A small network was shown many inputs. Here are its activations along a few directions, one row for each input.
In each table, some parts of the input vary, and every possible input appears once, in random order.
A made-up example of a description, with smaller parts first: one of 4 places along a line, together with either a single point or one of 11 places around a ring or (one of 3 separate values, together with one of 5 places around a ring).
Shared parts are said once, and a part with two or three values counts as separate values.
In the rows, 128 means zero.

A family of inputs:
r1: [166  94 109 144 101 127 141 148 138 138  93  68 122 159 122]
r2: [150 102 140  98 148 136 106 165 146 165 128  66 149 150 112]
r3: [ 96 165 124  55 157 168  88 194 168 168 195 105 170 164  87]
r4: [138 111 146 137 119 121 156  82  88 106  97 146  86  84 133]
r5: [117 140 184  23 177 167 108 115  89 151 168 156 113  79  80]
r6: [122 139  83 160  88 127 137 150 164 126 123  98 139 179 142]
r7: [140 118 150  37 170 168  91 192 143 179 166  74 153 143  67]
r8: [126 123 175  85 155 134 121  87  92 137 132 147 108  87 124]
r9: [106 147 114 115 135 136 102 167 171 154 158  97 166 171 132]
r10: [155 127  63 226  60  92 140 136 158 105  84 108 140 183 170]
r11: [ 87 156  88 170 108 115 149 135 156 104 147 157 134 141 160]
r12: [ 78 180 159  46 171 172 108 116 113 140 205 190 137 100  99]
r13: [195  68 127 207 102  85 154 108 102 100  33 101  99 112 140]
r14: [131 136 101 225  84  91 158  69 107  72  96 190 110 108 179]
r15: [165  95 128 211 102  83 160  79  87  80  58 154  91  76 159]
r16: [146 111 184  18 176 169  99 143 104 170 144 102 119 115  60]
r17: [123 147  67 230  68  84 151 109 145  87 109 169 129 156 188]
r18: [ 95 145 122 164 124 123 156  96 118  88 133 178 116  93 152]
r19: [ 75 169 118 120 143 128 115 140 159 137 182 158 157 144 151]
r20: [198  82  89 211  73  92 145 133 132 117  54  78 123 163 150]
r21: [ 83 158 151 112 160 136 122 101 121 120 168 179 139  95 143]
r22: [151  91 176  86 165 133 114 127 111 151 107  91 121 111 104]
r23: [ 64 187 127  59 166 160 102 167 155 151 218 166 161 137 106]
r24: [167  83 145 132 119 123 149 110 104 125  72  93  93 120 113]
- What do these inputs look like to the network? => one of 4 places along a line, together with one of 6 places around a ring
- The inputs of r24 and r13 match in every part but the place on the line of 4. If r11 is changed in the same way as r24 into r13, which row does it become? => r17
- Change only the place on the line of 4 in r10. List by row number the other rows that result. => r3, r6, r9
- Change only the place on the ring of 6 in r7. List by row number the other rows that result. => r3, r5, r12, r16, r23
- Change only the place on the line of 4 in r18. List by row number the other rows that result. => r12, r14, r21

A family of inputs:
r25: [ 52 157 118 175 137 118 179  99 127  63 142 204 109  67 162]
r26: [120 183  89 113 101 144  76 154 170 170 185 131 181 219 133]
r27: [107 100 193  32 205 169 135 159 113 145 138  91 111  67  63]
r28: [ 97 176  62 118 111 159 123 212 181 125 187 126 163 168 100]
r29: [163  58 110 208 107  98 182 151 138  92  38  57 100 117 134]
r30: [163  54 132 208 114  81 160 121 141 117  41  49 114 132 172]
r31: [146 109 172  29 179 177 122 165  90 142 144 112 108  66  38]
r32: [137 102 215  21 190 153  91 100 101 190 143  94 124 112 105]
r33: [ 80 164 141 166 120  99 135  37 112 111 147 205 120 112 205]
r34: [171 114 199  20 170 164  74 106  82 182 142 118 125 117  72]
r35: [204  69  88 204  83 107 171 157 115  90  42  79  98 116 109]
r36: [115 178 125 166 100 110 119  44  93 102 146 230 123 117 172]
r37: [ 86 168 105 113 121 132  93 148 188 177 186 107 181 215 166]
r38: [227  78 115 195  70  91 120  97 105 131  37  83 116 166 145]
r39: [173 115 176  20 165 167  93 141  77 161 142 132 110  96  41]
r40: [230  79  93 194  67  96 141 132 101 110  38  98 100 144 112]
r41: [191  63 132 197  89  80 136  92 124 138  40  58 114 161 178]
r42: [108  95 214  31 214 153 114 130 116 170 142  84 125  83 101]
r43: [119 178 103 164  96 116 139  81  89  79 145 245 108  96 140]
r44: [124 185  68 111  96 148  95 189 166 147 185 146 165 197 103]
r45: [ 51 154 139 176 145 101 157  67 129  90 146 196 122  82 200]
r46: [ 92 168  98 171 111 127 168 105 104  59 147 227 107  66 137]
r47: [ 58 165  82 121 137 149 135 207 203 128 183 104 167 170 124]
r48: [ 58 160 104 122 145 133 115 177 205 155 186  96 182 186 161]
- What do these inputs look like to the network? => one of 4 separate values, together with one of 6 places around a ring
- The inputs of r46 and r28 match in every part but the choice among 4 separate values. If r43 is changed in the same way as r46 into r28, which row does it become? => r44
- Start at r38 and move only the place on the ring of 6, one step at a time. The first step leads to r40. Which rows follow, in order? => r35, r29, r30, r41
- Start at r34 and move only the place on the ring of 6, one step at a time. The first step leads to r39. Which rows follow, in order? => r31, r27, r42, r32

A family of inputs:
r49: [ 88 159  79 178  97 115 133 141 180 128 151 117 164 188 177]
r50: [111 160 140  23 165 187 105 176 122 151 191 139 133 116  50]
r51: [ 91 142  99 205 107 108 174 115 141  73 112 161 116 110 167]
r52: [135 147 146 125 133 118 109  85 101 133 145 183 128 122 141]
r53: [137 153 122 123 118 119  89 117 136 148 147 147 154 166 145]
r54: [173 101 115 156 104 122 148 126  99 101  77 122  94 101  97]
r55: [153 128  77 183  92 108 143 163 145 110 108 126 132 146 132]
r56: [143  95 173  85 160 125  98 121 135 173 114  69 139 147 134]
r57: [140 135 131 158 120 115 136  88  88  94 119 186 111  80 134]
r58: [ 85 181 126  55 167 171 105 179 138 137 210 169 152 114  78]
r59: [134  88 196  86 169 126 115  90 102 159 109 107 115 102 131]
r60: [ 79 171 115 142 118 117 113 104 163 137 163 151 157 171 186]
r61: [ 26 198 120  73 165 170 130 165 167 127 226 174 154 119 119]
r62: [ 94 141  72 199  91 105 161 151 171  96 127 129 131 157 170]
r63: [145  76 184 118 160 122 146  92  88 120  86 108  96  62 123]
r64: [ 90 122 179  16 205 177 116 181 140 161 176  92 137  95  66]
r65: [157  82 140 123 140 131 115 161 156 163 102  33 146 164 125]
r66: [164 131 136  90 115 136  90 115 120 163 128 116 135 168 117]
r67: [147 123 101 189 107 105 147 129 115  86  96 154 112 100 125]
r68: [167 114 146 123 117 131 138  86  72 109 100 156  91  82 109]
r69: [179 102  93 147  87 124 139 162 128 122  91  94 111 153 101]
r70: [ 76 164 139 144 132 117 134  71 129 123 161 187 130 128 183]
r71: [174 119 100 126  93 134 110 153 137 154 115  81 143 184 108]
r72: [155 125 158  92 126 137 106  84  85 149 123 154 112 122 114]
r73: [147 141  86 158  96 116 109 155 153 139 135 112 162 183 135]
r74: [158  70 129 144 134 117 152 167 143 135  74  47 118 128 122]
r75: [154  66 157 146 148 117 160 133 113 109  62  79 100  86 115]
r76: [ 82 154 125 176 119 114 161  75 117  84 136 192 111  87 179]
- The inputs of r50 and r64 match in every part but one. If r69 is changed in the same way as r50 into r64, which row does it become? => r74
- What do these inputs look like to the network? => one of 4 places along a line, together with either a single point or one of 6 places around a ring
- Which other rows agree with r73 in the place on the line of 4? List them by row number. => r52, r53, r55, r57, r58, r67
- Change only the place on the line of 4 in r76. List by row number the other rows that result. => r57, r63, r68
- Start at r51 and move only the place on the line of 4, one step at a time. The first step leads to r67. Which rows follow, in order? => r54, r75
